A small network was trained on made-up records. Each row is its average activation on records with the value named, seen along a few directions.
Related values have similar rows: they may be neighbours, one step apart, or belong to one group.
In the rows, zero is written as 500.
Strong random noise was added to every row along 15 fixed directions; ignore it. To show where, here is one row again and again, with new noise each time:
[547 616 771 526 266 611 736 528 555 509 559 386 588 427 244 562 670 558
 401 607 613 527 596 572 407 433 511]
[368 410 446 515 543 489 476 338 513 534 472 457 355 400 432 557 394 490
 628 387 288 825 503 267 558 405 706]
[491 754 566 581 645 447 601 619 499 678 523 501 719 652 199 463 712 438
 433 609 543 416 386 426 591 771 497]
[378 305 655 606 240 366 402 485 333 536 729 487 364 419 457 597 604 619
 532 576 436 582 692 485 298 326 344]
[608 592 312 434 541 622 749 574 496 287 431 471 456 352 624 397 520 185
 708 466 487 650 254 678 502 400 530]
[552 381 617 356 639 516 612 530 540 456 531 495 271 281 484 480 466 409
 534 333 499 650 486 511 257 394 508]
[480 198 343 633 314 499 603 552 494 372 380 600 431 372 266 592 376 537
 463 420 333 431 737 384 704 578 812]
[483 479 950 552 264 319 701 215 469 689 583 448 410 511 518 724 534 584
 515 508 615 460 486 237 553 410 540]
[495 611 665 505 467 578 538 471 606 421 473 296 535 691 652 487 430 570
 599 470 516 491 473 563 392 463 645]
[456 286 566 465 388 346 529 476 333 509 584 531 386 579 512 677 496 431
 445 412 424 433 609 506 539 587 482]
[465 570 347 662 405 774 563 472 707 511 280 364 604 771 474 381 555 390
 495 711 632 763 379 411 804 423 720]
[439 469 649 636 548 598 632 577 702 591 503 453 596 567 261 439 516 405
 497 698 632 453 666 492 537 651 604]
[559 544 395 654 558 577 435 459 378 511 561 393 562 493 530 259 519 539
 418 695 469 343 381 713 679 722 504]
[633 332 441 584 258 495 348 494 361 490 443 575 410 520 526 523 490 627
 363 389 516 397 425 440 550 372 447]
[453 216 438 727 423 269 452 564 493 476 406 691 340 546 551 533 415 565
 578 492 515 312 575 243 589 488 681]
[456 516 628 612 398 438 497 442 601 510 483 501 517 497 557 589 462 568
 590 550 552 468 597 391 463 376 594]
[570 495 671 522 448 429 677 453 406 377 642 350 439 324 758 428 546 654
 611 502 444 368 459 605 345 480 514]


Values of S:
s5: [438 611 433 653 426 380 503 465 411 595 505 599 640 441 268 535 533 520
 544 610 438 378 464 307 685 670 540]
s21: [553 395 515 474 470 460 484 540 441 483 461 513 341 305 353 463 480 635
 510 330 430 555 476 358 364 367 531]
s9: [390 568 826 496 487 487 575 460 581 456 543 315 308 587 350 393 402 654
 610 563 495 614 527 550 274 445 669]
s18: [379 381 558 395 500 587 409 488 607 351 578 366 503 613 717 548 314 509
 579 442 457 537 703 676 349 514 525]
s24: [453 725 461 388 531 328 644 557 431 372 577 542 544 310 727 574 604 492
 756 534 444 563 477 581 296 351 422]
s10: [525 364 578 490 471 359 707 389 321 445 579 473 389 336 603 452 609 686
 495 483 432 429 460 389 576 542 558]
s30: [674 703 752 309 437 746 538 475 466 438 606 290 587 431 311 495 338 384
 495 333 506 393 456 908 245 534 352]
s8: [572 499 468 393 482 589 561 377 600 340 324 510 450 618 768 570 304 386
 479 483 652 397 496 647 629 405 647]
s4: [576 414 634 466 628 465 683 454 518 518 602 484 480 236 674 404 467 667
 607 423 436 354 521 418 385 596 485]
s17: [505 589 458 250 557 554 357 339 602 364 415 575 416 403 721 684 372 382
 333 519 627 610 665 802 452 251 530]
s2: [482 310 418 527 541 664 397 573 635 438 476 422 443 683 465 384 316 488
 537 454 432 583 603 540 471 531 584]
s20: [427 348 398 536 544 558 462 404 656 544 377 546 500 693 691 544 281 345
 704 463 504 485 491 383 680 552 587]
s12: [570 623 767 513 491 563 357 760 739 546 396 479 566 689 322 453 532 822
 349 419 762 284 619 422 135 388 500]
s19: [501 593 518 356 617 632 727 418 579 418 571 375 592 252 432 490 465 390
 435 582 396 557 659 820 526 657 514]
s3: [575 343 399 540 402 620 580 615 412 549 533 584 563 285  57 508 496 360
 480 420 368 436 584 493 604 610 404]
s26: [597 612 599 359 715 535 555 616 560 523 485 501 528 575 595 459 479 473
 489 376 591 414 423 551 308 575 392]
s22: [493 273 824 446 643 468 595 622 552 497 660 389 264 657 685 339 411 353
 593 577 756 246 568 765 202 597 353]
s23: [542 239 351 484 192 625 560 637 347 388 466 350 448 651 546 478 721 694
 254 432 403 649 492 496 537 420 515]
s28: [492 459 374 475 333 601 691 728 500 296 411 430 419 593 407 406 711 608
 471 469 478 721 374 394 421 400 654]
s27: [468 560 466 482 452 497 304 520 350 477 477 476 349 735 386 464 444 589
 388 516 478 513 404 712 485 573 553]
s1: [437 458 528 715 588 636 253 524 572 591 605 361 565 597 540 188 434 729
 645 578 373 510 504 460 396 536 428]
s6: [613 596 513 477 606 462 720 251 549 450 483 427 478 264 749 373 477 548
 514 550 502 426 327 507 712 587 640]
s15: [625 588 483 423 405 594 611 573 485 350 491 529 463 398 465 448 515 390
 429 557 671 417 451 730 450 472 456]
s14: [349 664 392 572 413 499 411 417 561 420 384 506 465 486 364 543 302 499
 640 538 378 653 502 419 573 443 786]
s7: [465 563 631 543 339 470 636 259 556 534 467 345 624 741 848 599 398 598
 732 419 506 503 325 179 691 466 606]
s16: [419 324 379 389 497 459 450 303 378 427 486 516 141 271 718 495 437 579
 449 454 442 803 524 499 502 308 541]
s25: [487 396 642 506 621 386 432 638 591 481 473 504 480 824 694 526 467 649
 559 448 592 303 559 373 342 505 509]
s13: [480 601 462 438 650 423 609 525 519 559 446 655 562 488 375 572 551 317
 418 577 585 422 441 545 643 612 505]
s29: [480 504 525 489 621 512 519 317 531 519 468 586 386 232 419 445 367 384
 581 529 559 562 434 523 533 441 565]
s11: [488 522 736 444 513 520 501 393 632 630 513 541 414 406 325 556 375 415
 604 371 550 629 510 378 381 367 407]
The values of S form 5 separate groups.
Which other values are in the same group as s28? Give them in the order they are listed.
> s5, s18, s15, s14, s7
Which other values are in the same group as s8? Give them in the order they are listed.
> s10, s17, s25, s13, s29
Which other values are in the same group as s2? Give them in the order they are listed.
> s9, s19, s1, s6, s11
Which other values are in the same group as s24? Give them in the order they are listed.
> s4, s20, s26, s27, s16

Values of Y:
y4: [611 491 556 444 430 593 498 452 586 485 465 465 569 621 847 551 410 426
 547 415 600 446 379 502 488 412 369]
y29: [461 447 537 457 383 438 597 458 499 396 348 519 336 579 470 631 347 495
 613 307 497 530 518 357 519 440 737]
y21: [469 511 423 375 597 465 738 565 455 394 473 561 402 474 584 511 627 125
 585 544 605 671 372 628 496 410 455]
y25: [553 756 486 445 531 528 743 468 447 478 502 451 609 368 451 554 616 431
 489 549 420 529 380 609 585 568 562]
y10: [507 592 586 426 563 433 483 342 417 465 548 524 270 321 470 481 456 575
 457 488 485 627 409 586 382 402 573]
y17: [340 329 430 459 342 499 486 550 357 391 571 447 419 535 333 600 514 543
 486 494 301 585 689 613 504 572 582]
y22: [379 467 578 560 535 257 451 469 387 406 609 493 354 526 705 506 424 623
 709 556 425 409 524 439 361 493 585]
y11: [604 563 460 456 382 674 341 460 468 573 495 463 605 525 543 548 486 475
 413 439 489 502 462 629 511 416 280]
y1: [460 705 358 474 612 586 365 512 628 491 489 586 592 504 473 518 484 286
 621 548 558 678 449 603 468 390 380]
y19: [441 635 449 512 628 340 347 529 350 540 548 542 423 520 473 407 533 587
 578 423 393 516 362 464 418 572 448]
y15: [629 346 476 505 526 634 520 421 413 565 506 418 364 363 371 283 525 579
 304 498 480 540 337 488 631 526 468]
y8: [427 446 517 451 473 575 740 297 312 557 622 329 390 476 443 424 552 326
 648 523 388 777 298 416 650 581 500]
y5: [422 500 515 473 649 465 611 586 570 461 533 385 452 471 534 404 658 530
 528 517 478 720 468 358 379 500 584]
y6: [443 597 485 579 608 517 449 585 628 446 518 492 521 311 401 394 467 607
 561 565 510 487 579 514 325 479 640]
y18: [632 593 427 456 621 606 397 503 640 619 450 527 620 418 641 439 523 397
 530 450 630 571 396 424 480 326 323]
y28: [597 559 488 465 529 555 472 414 586 545 426 542 503 439 563 487 466 445
 541 456 548 608 360 439 504 283 404]
y16: [461 525 511 527 396 449 351 454 510 468 476 617 450 446 507 610 423 610
 406 602 583 451 694 643 433 370 539]
y3: [451 541 385 562 487 471 506 546 486 398 414 483 511 611 576 457 423 601
 670 483 404 443 417 485 540 525 674]
y9: [474 443 522 529 469 501 452 447 445 465 569 372 358 323 560 424 496 702
 379 602 428 533 646 642 467 476 558]
y2: [487 510 472 522 550 532 662 659 599 462 475 439 555 553 475 411 668 534
 477 529 459 668 500 391 469 561 596]
y27: [482 472 464 576 289 474 373 321 325 519 502 490 415 507 530 549 322 566
 522 410 395 456 364 470 614 489 561]
y7: [517 640 351 462 523 480 406 590 411 448 489 566 620 584 313 524 467 463
 540 357 359 396 366 550 555 634 486]
y20: [470 538 495 494 404 433 615 515 393 453 546 458 536 517 563 621 635 510
 531 520 412 540 507 481 493 472 547]
y24: [500 534 603 373 628 629 375 410 752 530 491 443 551 397 635 512 380 559
 432 530 564 562 748 575 411 440 440]
y13: [436 450 512 609 579 486 436 494 655 489 467 530 465 522 587 424 439 470
 571 635 602 519 600 565 459 410 510]
y12: [591 354 440 558 479 609 634 498 439 503 535 490 498 318 325 369 444 539
 557 446 346 448 434 344 639 635 516]
y30: [473 560 735 479 517 479 640 430 525 483 573 412 461 526 488 481 508 384
 550 635 619 455 496 632 454 496 514]
y14: [375 446 378 485 720 460 507 557 493 560 569 426 652 458 498 529 539 477
 604 472 266 580 652 386 517 674 553]
y23: [436 557 515 572 585 372 551 527 407 496 515 524 501 572 463 453 534 496
 568 514 470 392 432 535 507 616 540]
y26: [558 492 620 602 374 530 576 479 638 611 449 510 594 632 412 492 564 437
 378 623 723 413 514 436 620 547 491]
The values of Y form 5 separate groups.
Which other values are in the same group as y3? Give them in the order they are listed.
> y10, y17, y1, y16, y7
Which other values are in the same group as y25? Give them in the order they are listed.
> y11, y18, y9, y20, y14
Which other values are in the same group as y8? Give them in the order they are listed.
> y29, y22, y19, y24, y12
Which other values are in the same group as y4? Give them in the order they are listed.
> y5, y6, y2, y27, y26

Values of C:
c23: [466 593 514 552 598 556 112 387 336 704 653 458 643 653 339 432 396 488
 448 569 392 441 397 610 492 592 253]
c4: [683 714 474 394 774 453 435 621 456 502 397 505 436 547 580 355 600 506
 235 441 660 355 196 623 485 642 551]
c12: [543 755 679 567 237 500 454 298 362 466 455 437 496 534 331 567 249 612
 612 333 416 346 295 481 543 569 648]
c22: [409 473 638 654 436 458 403 503 615 607 392 480 435 759 406 469 512 629
 537 493 573 633 427 142 413 260 576]
c7: [694 561 580 529 558 597 359 353 387 615 560 457 305 271 529 168 459 594
 542 523 633 496 154 579 416 319 234]
c14: [554 475 286 654 257 547 483 554 305 292 521 495 268 408 609 296 666 652
 332 743 554 589 405 821 500 353 548]
c29: [411 425 432 501 675 584 360 506 515 508 535 390 437 566 607 397 416 387
 541 574 491 582 588 714 456 518 527]
c27: [602 378 587 388 728 595 591 592 539 480 560 402 418 338 513 351 433 426
 437 450 464 393 566 628 400 714 514]
c8: [438 498 647 563 345 487 710 459 440 595 535 431 409 686 102 472 649 482
 476 644 586 566 446 379 689 614 571]
c17: [643 384 427 455 644 569 727 507 663 372 379 446 522 457 849 351 610 715
 383 547 612 441 460 361 686 535 622]
c10: [607 649 578 646 340 470 421 445 271 780 556 449 561 693 416 428 674 606
 452 561 505 439 141 318 586 514 290]
c24: [343 521 546 558 507 393 494 540 572 467 577 417 524 613 419 536 395 410
 689 545 376 530 632 532 429 582 571]
c21: [538 722 458 701 257 372 622 552 500 462 426 664 591 520 427 569 598 564
 604 582 532 374 318 346 642 458 605]
c28: [448 448 491 552 443 590 352 374 419 526 510 444 408 742 445 397 297 342
 594 464 536 571 308 487 585 569 485]
c25: [321 359 690 468 314 453 590 516 483 620 703 419 525 564 494 720 684 442
 507 520 519 725 744 385 379 356 362]
c15: [432 225 527 322 613 396 663 580 356 441 688 599 355 165 245 603 514 418
 451 383 307 524 789 479 377 706 548]
c11: [453 644 573 580 492 473 564 490 427 425 573 462 496 542 238 482 221 332
 888 336 262 454 427 622 341 621 636]
c2: [581 403 553 668 340 688 520 501 648 566 407 560 644 543 409 431 339 459
 641 516 606 277 569 460 613 480 413]
c6: [499 223 591 526 552 607 525 505 554 702 545 463 528 609 368 459 549 470
 557 350 492 591 410 228 467 541 383]
c19: [487 827 510 357 675 339 850 671 736 348 402 594 459 400 587 561 659 258
 687 531 616 672 331 467 342 358 595]
c1: [408 418 515 395 587 541 595 584 590 465 512 468 569 515 452 646 669 595
 301 536 440 609 772 496 427 547 604]
c9: [463 572 445 428 630 553 608 587 540 332 449 438 439 332 455 391 614 735
 367 567 390 654 637 659 406 526 687]
c3: [713 505 640 487 324 491 418 204 472 617 383 605 268 489 424 554 260 331
 404 379 725 494 216 479 596 293 465]
c13: [668 275 194 663 140 483 781 980 278 168 381 675 546 537 398 394 629 499
 659 443 500 135 378 489 537 544 561]
c30: [523 431 453 401 694 607 653 477 393 528 448 247 366 696 617 354 558 467
 393 459 418 621 291 582 625 706 617]
c16: [415 410 604 652 312 766 521 427 621 552 654 278 718 494 625 386 403 507
 698 698 528 408 710 628 496 573 345]
c20: [418 614 560 560 413 301 599 501 539 366 433 529 479 480 602 572 606 572
 541 566 557 470 535 461 498 340 654]
c5: [475 261 582 503 478 524 749 689 510 446 593 494 526 582 470 444 686 597
 399 627 562 424 693 529 521 702 455]
c18: [356 424 434 605 132 360 628 645 107 376 709 449 457 663 396 548 563 434
 819 527 313 418 402 642 436 586 392]
c26: [411 540 315 604 525 334 221 525 387 580 520 574 646 761 663 506 638 454
 465 626 533 393 416 523 672 565 342]
The values of C form 5 separate groups.
Which other values are in the same group as c18? Give them in the order they are listed.
> c12, c28, c15, c13, c16
Which other values are in the same group as c19? Give them in the order they are listed.
> c14, c24, c21, c11, c3
Which other values are in the same group as c4? Give them in the order they are listed.
> c29, c27, c10, c25, c30
Which other values are in the same group as c7? Give them in the order they are listed.
> c8, c17, c2, c9, c5
